These are the activations of a small network on made-up records, seen along a few directions, one row for each record.
Here are examples, each followed by its value of one field, TIPAM.
Other fields move the rows too, some of them a lot.
Strong random noise was added to every row along 3 fixed directions; ignore it. To show where, here is one row again and again, with new noise each time:
[-237 -299  289 -469  242 -150   26 -486  569 -495  -70  413  -94  184
 -193]
[ 222   59  -45 -111   68  156 -288  -90   27   42  364 -171  -61  189
  -26]
[-100 -148   93 -274  273  -41  -69 -334  313 -360   97  168   42  168
 -143]
[  70  -37  -58 -119  257  -47 -110  -50   36 -276  100   -8   86   66
  -86]
[  -3  -16 -179  -15  435  -67  -61  -47  -51 -411   94  -43  310   30
 -112]

[ 52   8 -43 -99 116  -8  36 -23  10 -74 194  29  88 147 -89]  zato
[ 359  214 -202  309  -88  -45 -213  557 -531   68 -220 -473  -80 -299
  212]  kosi
[-210   52  -88  228  114  131   11 -158  -60    6   18 -163  267    6
   45]  feza
[ 174   74  333 -179 -501  203 -318 -124  197  347  -58 -169 -629   47
  150]  buzu
[ 333  129  -89   40 -384  174  -40  313 -124  704  480  -40 -132  111
   41]  gon
[  22  -59 -261  181  -52 -114  264  560 -284  183  -40  110  146 -201
  -27]  gon
[ -61   34 -140  262   94  -18   21  103 -195  -81 -192 -152  209 -152
   21]  kol
[ 167  116  -32  182 -223  137 -136  142 -184  239  -34 -272 -173  -13
  155]  zato
[ 359  160  -13   46 -444  157 -231  205 -202  510  177 -301 -347  -42
  129]  pifi
[-242  -99  232  -78 -144  -11   72 -255  245    5 -184  161 -112    9
  -15]  kol
[ 154  156 -136  255 -231   -1   -5  357 -339  277  -63 -152   28 -209
  139]  pifi
[ 200  163  -91  194 -115 -109  -63  333 -348   34 -214 -172   -5 -199
  133]  nul
[ 101  -55   58 -172   82 -155   66   57   87 -157   65  203   19   16
 -102]  zat
[ 597  248 -264  -31   -8  107 -299  282 -313  283  529 -398 -108  122
   51]  sulog
[ 191    0 -101  -26  242 -305   32  396 -219 -345 -225   10   60 -181
  -56]  kosi
[-333   36  -32  200  147  294  -11 -474  102   37  229  -74  317  123
    6]  zat
[ 200  113  215  -33 -452  262 -345  -34   60  379  -26 -268 -515   11
  185]  buzu
[-134   66 -170  189  274   11  -21 -137 -104 -260  -49 -186  280  -34
   32]  vuzo
[-162  -45 -173   35  474 -129  114  -93  -34 -408   28   99  431   51
 -191]  nul
[  10  -48  -19 -118  182  -63   39  -31   43 -135  101  109   84   87
  -54]  vuzo
[  56  105   17   68 -138  320 -250 -304  113  305  295 -253 -172  191
  143]  sulog
[ 290    4 -139  -31   35 -277   72  568 -327 -128 -164  -23  -26 -188
  -31]  feza

Which value of TIPAM does each new row have?
[ 281  -22  281 -138 -546  -88  -86  308  -13  290 -290  -25 -668 -171
  142]  zat
[ 233    1  -82 -135   84 -154  -24  245 -115 -126   16  -12  -70  -10
  -28]  vuzo
[ 147    6  -71  -67  231 -181  -15  208 -103 -296  -73    2   78  -70
  -68]  kosi
[-355   37 -125  210   41  479   -1 -618  229  352  570 -122  373  295
  -47]  gon
[-290  -46  148  -59   63  113  -28 -514  308 -115   54   52   14  159
   15]  vuzo
[-257 -117  220   -4 -371  225  128 -292  339  482  107  174 -186  117
   30]  gon
[ 187 -109  267 -339 -251 -113  -42   79  191  100  -49  218 -451   92
  -61]  nul
[  99   -3  -28 -140  -25  189 -139 -128  149  208  381  -36 -129  228
   26]  sulog
[ 173  108  -85  -13   94  215 -237  -68  -33   45  279 -174   42  134
  -38]  buzu
[  52 -166  140 -309    4 -105    6  -48  219 -128  -16  217 -226  101
  -49]  vuzo
[ -70  109  -63  100  149  150 -205 -274    6  -94  110 -288  144   62
   43]  kosi
